A small network was shown many inputs. Here are its activations along a few directions, one row for each input.
Each table varies a few parts of the input and shows all the possible inputs, shuffled.
A made-up example of a description, with smaller parts first: values(2) and (point or ring(11) or (line(4) and ring(8))).
Shared parts are said once, and a part with two or three values counts as separate values.

Other details of the inputs shift rows strongly along two fixed directions, in all tables alike. That doesn't count.

Table:
R1: [ -5  30  -6  10   3  13   4  20 -17   9 -14   4]
R2: [ 18 -21   5  13 -31  15   0  19  10  -4 -13   7]
R3: [  6 -48  19 -21 -25 -19  -5 -22  35 -28  15  -7]
R4: [-60  45  -3 -47  41 -35   2 -38  -3  -3  54 -26]
R5: [-37  30  -1 -30  33 -35   9 -27   7  -3  19 -18]
R6: [-27  34  -4  -8  24  -3   1   0 -17   8   8  -5]
R7: [-20 -13   5 -24   5 -18  -4 -20   9  -9  18 -11]
R8: [ -1  43 -21 -36  55 -22  13 -31 -14   3  35  10]
R9: [ -9  18  -9  12  13   9   3  15  -4  19 -13  -9]
R10: [ 11  10  -2  33 -12  23  -3  27 -20  13 -12  12]
R11: [-12  16  -5  20   9  13  -8  12 -21  16  -2   8]
R12: [ 44 -24  -5  56 -33  40   2  48   1  14 -70  18]
R13: [  8 -51  20 -21 -30 -21   0 -24  27 -35   8  -2]
R14: [-14  11   1  -4   8 -10   6 -11  11  -5   6  -9]
R15: [ 77 -21 -21  26 -20  38  -4  28   2  24 -39  30]
R16: [-15  79 -24  27  34  19  14  34 -23  37 -31  -5]
R17: [ 61 -76  12  42 -71  39  -7  40  14 -11 -45  18]
R18: [ 74 -76   8  60 -76  41   1  49  31  -5 -70  21]
R19: [-29  19   6 -27  22 -22   1 -24   3 -12  20 -12]
R20: [ -5  56 -23  38  15  38   5  48 -35  36 -42   9]
R21: [ 41 -54   9  31 -45  15   3  14  25 -16 -42  11]
R22: [-13  21  -8   1  17  -6   5  10   1  21  -9 -13]
R23: [  4 -46  21 -16 -23 -19  -5 -30  13 -34  18  -1]
R24: [-39  78 -22   9  52  18   0  24 -33  40  -9  -9]
R25: [-14  19  -4  10  12  11  -4  12 -19  13   5  -3]
R26: [-28  38  -1   0  21  -8  -4  -9 -25   4  18   5]
R27: [-17  29  -3   1   9   6   0   0 -18   1   7   0]
R28: [-21  69 -18  34  33  27  -3  37 -48  42  -8   5]
R29: [ -6   6   6   6  -4  -5  -4  -6 -10  -6  15   5]
R30: [ 20 -66  24  -2 -35 -10  -8 -16  16 -31   5   4]
R31: [  8 -49  15 -21 -22 -28   3 -25  42 -23   7 -13]
R32: [ 90 -15 -29  43 -28  46   0  49  -3  22 -52  37]
R33: [  6 -38  19 -19 -21 -19  -1 -22  31 -32  11  -5]
R34: [-35  -9  17 -43  12 -37  -4 -48   7 -25  61 -20]
R35: [-11 -67  34 -35 -16 -45 -13 -57  25 -46  48  -1]
R36: [-33   8   1 -29  18 -18  -2 -20   0  -3  27 -13]
R37: [ 15 -14  -5  28 -12  19   0  22   6  13 -35   2]
R38: [-10   7   0  -5   2   3   0  10  -5   7   6  -6]
R39: [  3 -66  24 -33 -17 -43   1 -41  43 -34  11 -13]
R40: [-18   1  10 -21  -3 -18  -1 -25   2 -20  31 -10]
R41: [-29  26   1 -22  16 -17   4 -17  -1  -8  22 -12]
R42: [ 66 -11 -20  14  -8  15   6  15   2  -1 -17  26]
R43: [ 37 -53   6 -40  -1 -25   6 -47  26 -21  24  20]
R44: [ -1 -16   2  -6  -1 -14   0  -4  19   5 -10 -10]
R45: [-12   4   0   5   7   7  -5   2 -12   6   7  -4]
R46: [ -1  56 -23  41  15  44   5  60 -34  45 -40   5]
R47: [-45  50  -7 -21  29 -10   0 -12 -19   7  38 -14]
R48: [ 46 -69   7 -41 -14 -20  -4 -49  35 -17  22  14]
R49: [-21  72 -19  21  37  25   0  35 -33  35 -27   2]
R50: [-19  75 -19  19  24  24   7  33 -34  29 -14   0]
R51: [ 16 -33   5  15 -27  16  -7  11   2  -6 -13   7]
R52: [-57  47   5 -39  43 -34   3 -43 -17  -9  61 -24]
R53: [ 21 -31   6  15 -23  14  -5  18  14  -1 -22   1]
R54: [ -8 -29  15 -17 -10 -16  -4 -23   5 -22  21  -3]
Description of these inputs: ring(6) and (point or line(8)).
The inputs of R25 and R52 match in every part but the ring(6) part. If R17 is changed in the same way as R25 into R52, which row does it become? -> R40
The inputs of R8 and R15 match in every part but the ring(6) part. If R5 is changed in the same way as R8 into R15, which row does it become? -> R22
Change only the line(8) part in R51. List by row number the other rows that result. -> R7, R11, R24, R36, R37, R44, R45
List by row number the other rows that have the ring(6) part in common with R32. -> R2, R3, R4, R10, R18, R31, R34, R47
List by row number the other rows that have the ring(6) part in common with R6. -> R12, R20, R30, R35, R39, R43, R49, R54

Table:
R55: [-18 -17   8 -37  -1 -12   4 -28  24 -20   6 -14]
R56: [  2 -18   4   6  -8 -12   0   7  21  -6   1 -16]
R57: [  6  -7   9 -28  10 -21  -1 -29   4 -24  19  13]
R58: [-24 -30  27  13 -26   2 -14   3 -16 -25  11  -4]
R59: [ 12  24 -10   0   3   9   6  11  -8   6  18   2]
R60: [  2 -16   4   8  -8 -19  10  -4  13 -15  -8  -8]
R61: [-13  70 -21  50  34  23  -4  48 -26  56 -28 -12]
R62: [-16  21   0   8  19  -2  10   0  -5  10 -19  -2]
R63: [-37  16  17  13 -25  20  -9  10 -22 -11  11   4]
R64: [-23 -24  30   8 -34   6 -12   7 -12 -27  11   2]
R65: [ -5  27  -3  36  19  12   6  19 -13  32 -39   7]
R66: [-16 -10   8 -10   3 -34   7 -29  18 -19  15 -18]
R67: [-46  36  -7 -42  37 -17   7 -18  -3   0  12 -18]
R68: [ 45 -18  -3  16 -31   7   6   8   6 -21  -9  20]
R69: [ 32 -44   3  10  -9  14 -12  -1   5  10 -18  22]
R70: [ 25 -15   4  18 -34   1  13  15  16 -17 -30   1]
R71: [-23   6   6 -30  39 -39  -7 -52  -3  -4  40   6]
R72: [-22  -7   0 -45  34 -24  -8 -43   0  -5  38  -3]
R73: [-17   8  -1 -16  31 -39  -1 -46  -3  -6  49  -2]
R74: [-34  10  14 -38  23 -36  12 -34  11 -19  18 -12]
R75: [  9  60 -31  15  15  42   2  45 -40  45 -18   9]
R76: [  1  -8  13 -12 -13  -7  12 -14  18 -17 -15  -2]
R77: [  0 -12   6 -21  14 -24  -4 -35   3 -15  22  11]
R78: [ 21 -65  14  16 -25   8  -7   2  30   0 -34   7]
R79: [ -2 -41  30  42 -36  20 -21  13 -20  -9 -13  -1]
R80: [  8  -5   2 -16   2 -23   5 -27   7 -27  31   5]
R81: [ 34 -41  -4   3 -21  15  -6  13   3   8  -6  10]
R82: [ 26 -51   6  -2 -47   6  -4  17  31 -10 -22  -4]
R83: [-26  16   9  44 -14  34 -12  33 -41   6 -13   0]
R84: [  9  -7   3 -23  -9  -8   3 -24  16 -15  41  -4]
R85: [  3  50 -28  31  30  36  -5  38 -43  65 -17  10]
R86: [ -2 -21  11  -1  -1 -14  10  -8  11 -11 -16   1]
R87: [-21  11  -8   1  22   9   4   5  -2  16 -18  -6]
R88: [ 15  23 -12  18  18  13   1  15 -24  12 -20  25]
R89: [-46  33  -4 -38  41 -16   6 -18  -1   1  14 -17]
R90: [ -1  31 -18  16  -8  32   0  37  -3  28 -30  -6]
R91: [  6  56 -29  17  21  41   0  45 -39  46 -16   9]
R92: [-36 -22  30 -11 -33 -10 -11 -10  -7 -35  30  -3]
R93: [-23  33 -10 -19  36 -18   2 -22 -12  11  52 -13]
R94: [ 17  26 -20  29  10   9   7  16 -22   7  -7  16]
R95: [  1   6 -13  -6  12   9  -5   2 -14  25  13   0]
R96: [ 23 -23   5  19 -30   7   1  27  25  -6 -20  -6]
R97: [-23  39 -14 -15  38 -27   4 -32 -15  -3  44  -4]
R98: [  1  -9  12 -13 -10 -14  13  -9  13 -17 -16  -1]
R99: [ 23 -16   4  16 -37  12   1  19  29  -7 -17  -8]
R100: [ 47 -48   5  -7 -35  22  -7  -1  13 -16 -22  18]
R101: [-11  13   5 -44  22 -32   1 -40  -1 -25  33   5]
R102: [  2 -16   9  17  -4 -21   0 -12  15  -2  -7  -9]
R103: [ 17 -32   1   7 -30  13  -4  27  21   1 -26  -3]
R104: [ 52 -35   4  14 -44   9   5  -4  19 -28  -7  21]
R105: [-20  11  -8  -2  24   6   4   9  -4  13 -19  -3]
R106: [ 47 -53   4  17 -34   7  -1   9  15 -11   0  11]
R107: [-21  38  -7 -27  34 -15   5 -18  -8   2  51 -10]
R108: [ 47 -51   4  -9 -32  16  -7   5  11 -19 -23  19]
R109: [ 34 -41  -2   4 -11  16  -8   9   2  -3 -22  21]
R110: [-18  13 -11   4  11   7  -5  15   0  24  -8 -15]
R111: [ -8  30  -4  10   7  -6  14  10  -1   0 -12  -7]
R112: [-19  10  -6   8  15   1 -10   9   2  32  -6 -14]
R113: [  6  -3   5   1 -21  -9  12  -9  21 -19  -7  -8]
R114: [  5  12  -9 -17  19  11  -4   2 -14   6  -2  11]
R115: [ 10  27  -4  -7  10   5   2  -9 -11  -5  -1  16]
R116: [-32   4   6 -23  18 -34  -3 -26  20  -8  37 -32]
R117: [  3  -8   6  -5 -18 -10   2   6  24 -12   3 -15]
R118: [-17  12 -11   2  12   4  -3  19   0  21  -9 -13]
R119: [ 11  61 -31  19  11  51   3  42 -38  49 -20   9]
R120: [ 19 -24   3   8  -2  -8  -5 -10   4   8  21   2]
The inputs of R90 and R103 match in every part but one. If R99 is changed in the same way as R90 into R103, which row does it become? -> R96
The inputs of R105 and R55 match in every part but one. If R60 is changed in the same way as R105 into R55, which row does it become? -> R113
Describe the family of inputs behind these rows. -> line(6) and (point or (values(2) and ring(5)))
Change only the line(6) part in R88. List by row number the other rows that result. -> R57, R71, R77, R101, R115
Change only the line(6) part in R100. List by row number the other rows that result. -> R69, R72, R108, R109, R114
Change only the ring(5) part in R82. List by row number the other rows that result. -> R67, R70, R98, R117
Change only the values(2) part in R72. List by row number the other rows that result. -> R87
Change only the values(2) part in R113. List by row number the other rows that result. -> R104
